A small network was shown many inputs. Here are its activations along a few directions, one row for each input.
In each table, some parts of the input vary, and every possible input appears once, in random order.
A made-up example of a description, with smaller parts first: one of 3 separate values, together with either a single point or one of 9 places around a ring or (one of 4 places along a line, together with one of 5 places around a ring).
Shared parts are said once, and a part with two or three values counts as separate values.

Other details of the inputs vary at random and push rows far along three fixed directions, the same in every table; ignore that.

Rows:
r1: [  5   0  12  -5 -32 -27   7  29  33  10  10  11]
r2: [  3   5  12  -4 -38 -17   5  29  34   4  10   4]
r3: [  2  -2 -15  -4  29  35   8  -8 -40  -1  -9  -7]
r4: [-13  12   1  34  16  20  13  55   4  32   1  16]
r5: [  8   3 -15 -28 -28 -14 -15 -15 -10 -26  -7   0]
r6: [-14  17  -2 -25 -37 -14  -7  12  46  21   9 -14]
r7: [ 14 -16  -6  -6 -16 -25 -13 -18 -14 -23 -10 -17]
r8: [-7 22  5 16  8 31 19 39 13 26 14  5]
r9: [-16  21 -20 -46 -23 -14 -17 -32   9  -5  -4 -17]
r10: [ 12   4   0 -16  -5 -26  -3 -27   0 -25 -14 -10]
r11: [ 16   4  -4 -29 -10 -21  -5 -23  -3 -20  -6  -7]
r12: [ -7  -3  -6   7  47  23   4  -9 -28  -9 -19 -14]
r13: [-4 19  1 31 21 25 22 54  9 33  2  5]
r14: [ 14  -7   0 -31 -10 -21 -19 -12  -7 -19 -12  -4]
r15: [-15  -5  -6   9  45  18   0  -5 -35 -11 -22 -11]
r16: [ 13 -11   1 -23 -13 -15   8 -29  -5 -23  -7 -14]
r17: [ 17   2  17  -7 -24 -21   6  25  38  10   8  -5]
r18: [  9  12  -8 -28 -20 -13   0 -28  -2 -26  -3  -8]
r19: [-13  20  -9 -24 -43 -14  -6  15  45  25  10 -11]
r20: [ -20  -37   27   69   35   36  -65 -117  -13   27   76  104]
r21: [-3  1 12 20 13 29 29 42 10 28  8 -5]
r22: [ -2 -14   1  -6  -4 -31   0 -26  -3 -31 -19 -13]
r23: [-3  4  0 38 14 26 25 51  4 31  9 -9]
r24: [-21  22  -1  18   0  24  22  44   8  24  16  22]
r25: [ -8  -9  -7  -6  30  27   1  -3 -40  -5 -11  -3]
r26: [ 12 -22  -6 -23 -21 -16  -7 -16 -14 -22 -10  -6]
r27: [ 16   8 -12 -27 -24  -9  -9 -23  -4 -23  -4  -9]
r28: [  4 -17  -2 -23 -17 -21   3 -21 -11 -25 -10  -6]
r29: [ -6  -3  -8  10  38  21  -5  -3 -43  -6 -12 -13]
r30: [ 15  -7 -10 -31 -18 -21 -20 -10 -11 -18 -11   1]
r31: [ -3   2   9  34  19  23  22  43   7  27   9 -11]
r32: [ -6   3 -14  10  38  25   9 -10 -41  -8  -8 -15]
r33: [  2  -9  17  16 -20 -28  24  18  45   1   2  -9]
r34: [-15  -2 -18  11  42  21   1  -2 -42 -11 -25  -8]
r35: [  3  13 -19  -8  35  31  -6  -3 -38   3  -6   4]
r36: [  9 -27  51  48 -17 -11 -46 -64  62  32  65  77]
r37: [  7  -4  21   9 -23 -29   0  26  36   7   0   2]
r38: [-15  14 -14   2  39  17   0  -2 -42  -8 -20   3]
r39: [  9 -13  13  17 -23 -24  17  24  44   4   0 -10]
Each input here is: one of 3 separate values, together with either a single point or (one of 2 separate values, together with one of 6 places around a ring).
- Which other rows agree with r31 in the choice among 3 separate values? List them by row number. => r2, r6, r8, r12, r14, r15, r17, r21, r25, r29, r36, r37
- Which other rows does r34 become when the choice among 2 separate values takes its other values? List them by row number. => r39

Rows:
r40: [ -3 -15 -16   4  29   0  15 -23 -58 -29 -26 -25]
r41: [ 24  -5 -13  -1  40   4  12 -18 -53 -35 -29 -27]
r42: [-18  -9  -9 -12  33  15  12 -36 -39 -29 -31 -35]
r43: [-39  -2   1  47  29  43 -11  29   2  55  25  68]
r44: [-45   7  -3  56  37  55   0   3  25  58  38  30]
r45: [ -2  42   6  -9 -28 -33  28  87  46  18 -20 -42]
r46: [ 29 -23  26   2 -88 -33 -49 -96  55 -11  71  97]
r47: [ -1  17 -28 -25  41  17  -5 -29 -26 -13 -26 -38]
r48: [ 18   9  22   2 -21 -21  61  77  57   2 -24 -57]
r49: [  8   7  12  -8 -32 -33  22  85  44  24 -15  -1]
r50: [ -7 -13 -16  -7  25   1  -9  -6 -58 -36 -24  -3]
r51: [-31  24   6  15  20  69  13   8   8  65  64  47]
r52: [ 33 -18 -14 -21   5  36 -31 -26 -53  -6   4  -6]
r53: [ 41 -27  22 -23 -42 -64 -21 -18  16 -46  -6   1]
r54: [ -7   4   4 -19 -50 -55 -36 -37  35 -18  -1  -7]
- What do these inputs look like to the network? => either one of 3 separate values or (one of 2 separate values, together with one of 6 places around a ring)
- Which other rows does r53 become when the place on the ring of 6 takes its other values? List them by row number. => r41, r45, r47, r48, r49
- Which other rows belong to the same alternative as r52? List them by row number. => r46, r51
